Each row below holds a small network's activations on one input, seen along a few directions.
In each table, some parts of the input vary, and every possible input appears once, in random order.
A made-up example of a description, with smaller parts first: one of 3 separate values, together with either a single point or one of 9 places around a ring or (one of 4 places along a line, together with one of 8 places around a ring).
Shared parts are said once, and a part with two or three values counts as separate values.

Other details of the inputs shift rows strongly along three fixed directions, in all tables alike. That doesn't count.

Table:
x1: [ 50   1 -34 -19   6   2 -24 -25   2   3   3 -20]
x2: [ 9 -3  6  6  4 14  6 11 18  4  5  1]
x3: [ 4  7  3  5 12  5 -2 15 20  3 -1  0]
x4: [-11 -11  -7   2   4 -11   2  -4  -5  -3  -7 -15]
x5: [ -8  -2   4  -8  -7  -6   7 -12   3   4   3  -8]
x6: [-11  10   6  -9 -16   0  -2   0 -22 -12  -2  19]
x7: [ 51   2 -28 -16 -16  10 -31  -8 -20 -10   2   9]
x8: [ 6  9  3 -1 17  9  8  7 14  4 -4  4]
x9: [ 5  4  4  5  9  5 -1 16 20  0  7 -4]
x10: [ -9  -2   4  -3  -3  -7   3 -14   3   0   5 -10]
x11: [  3   4  -1   8  18  11   8  11  11  -9  -8 -10]
x12: [  2   9   6  13  -5  20  -5  19  -4 -19   8  25]
x13: [ -4  -6   5  -1  -6  -9   1 -14   4   9  -8   0]
x14: [ -9  -4   5  -6 -12 -13   0  -2   7   6   2  -9]
x15: [-11  -9  -1  -6  -5  -9   5  -6   0   8   7  -7]
x16: [ 7  2  4 11 15 13  9  7  7  4 11 -2]
x17: [-11  11   3  -4 -18 -10 -10   6 -16 -12  -7  22]
x18: [ -9  -9   1 -10  -1 -11   4  -5  -3  12   1  -4]
x19: [ -5  -3   4  -2   1 -10   7 -16  -6  12  -4  -2]
x20: [ 6  4  3 10 18 13  7  5  7  7  3  1]
x21: [-16   2  -2   0 -14  -4  -6   2 -22 -15   9  17]
x22: [-12  -6  -3  -3   2 -11  -1 -11  -1   8   1  -5]
x23: [ -5  -6   6  -4  -2  -7   8 -12  -8  13   0  -5]
x24: [ -7 -12   0   7  -4  -6   1  -9   1  -5 -11 -14]
x25: [  3   2  -2  10  12   4   1  20  15  -6  -9 -11]
x26: [  5  -1  -1  14  19  13  10  11   3  -3  -5 -10]
x27: [  3  12   4   9  -2  21   5  20 -15 -12  10  25]
x28: [-11   8   6  -6 -22  -7 -10  10 -18 -11  -4  19]
x29: [ -9  -6  -2  -7   2 -14   3  -9  -2  10  -3  -1]
x30: [ -6  -7   4   3  -6  -6  -3 -15   6   6  -3  -4]
Description of these inputs: one of 5 separate values, together with either a single point or one of 5 places around a ring.
The inputs of x17 and x29 match in every part but the choice among 5 separate values. If x25 is changed in the same way as x17 into x29, which row does it become?
Answer: x4
Which other rows agree with x23 in the choice among 5 separate values? List them by row number.
Answer: x16, x19, x20, x26, x27
Which other rows does x9 become when the choice among 5 separate values takes its other values? List them by row number.
Answer: x10, x12, x16, x21

Table:
x31: [-3 -1  4  2  1 -1 -1  7 10  2  1 -3]
x32: [-3  1  2  1  6  0  2  3  9  0 -4 -2]
x33: [-3  1  1  2  5 -2  0  4 10  1 -2 -1]
x34: [-3 -4  1  3  6  4  6  2  2  5  4 -2]
x35: [-1 -5  4  5  4  4  5  1  3  4  1 -1]
x36: [-2 -2  4  0  0 -1  1  7  8  2 -1 -4]
x37: [  4   8  -5  -3 -10   1 -11  10 -14 -13  -4  15]
x38: [ 1  4  7 -6  2  2  5 -1  8 13  6  7]
x39: [-2 -1  3  6  4  4  4 -1  5  0  0 -5]
x40: [-3 -1  2  2  2  1  1  3 10 -1 -1 -3]
x41: [-2 -2  1  3  6  2  7  2  1  2  5 -4]
x42: [ 1  2  9 -5 -1  3  5  0  9 12  9  6]
x43: [  4   6  -6   0 -12   2 -13   5 -10 -16   3  13]
x44: [-3  2  2  2 10  2  6  0  2  0  0 -4]
x45: [  4   8  -5  -2 -10   0 -13   8 -13 -12  -1  14]
x46: [-37 -14   9 -10 -33 -36   2 -32 -17   2  -9 -12]
x47: [ 1 -1  3  5  6  2  5  0  4  3 -4 -2]
x48: [-3 -1  2  3  6  3  6  0  3 -1  3 -6]
x49: [  5   9  -6   2  -6   7  -9   0 -18 -15  -2  13]
x50: [-1 -3  3  3  7  2  5  1  2  5 -3  0]
x51: [-3 -2  0  2  9  3  6  1  1  6  0  0]
x52: [ 48 -12 -29 -14  -1  -5 -19 -29   1  10   2 -29]
x53: [  4   8  -6  -3 -10   2  -9   7 -14 -15  -5  14]
x54: [-2  0  0  2 10  1  7  2  0  4  2 -3]
The inputs of x44 and x48 match in every part but one. If x53 is changed in the same way as x44 into x48, which row does it become?
Answer: x46
What do these inputs look like to the network?
Answer: one of 2 separate values, together with either a single point or one of 5 places around a ring or one of 6 places around a ring
Which other rows does x33 become when the choice among 2 separate values takes its other values? List them by row number.
Answer: x43
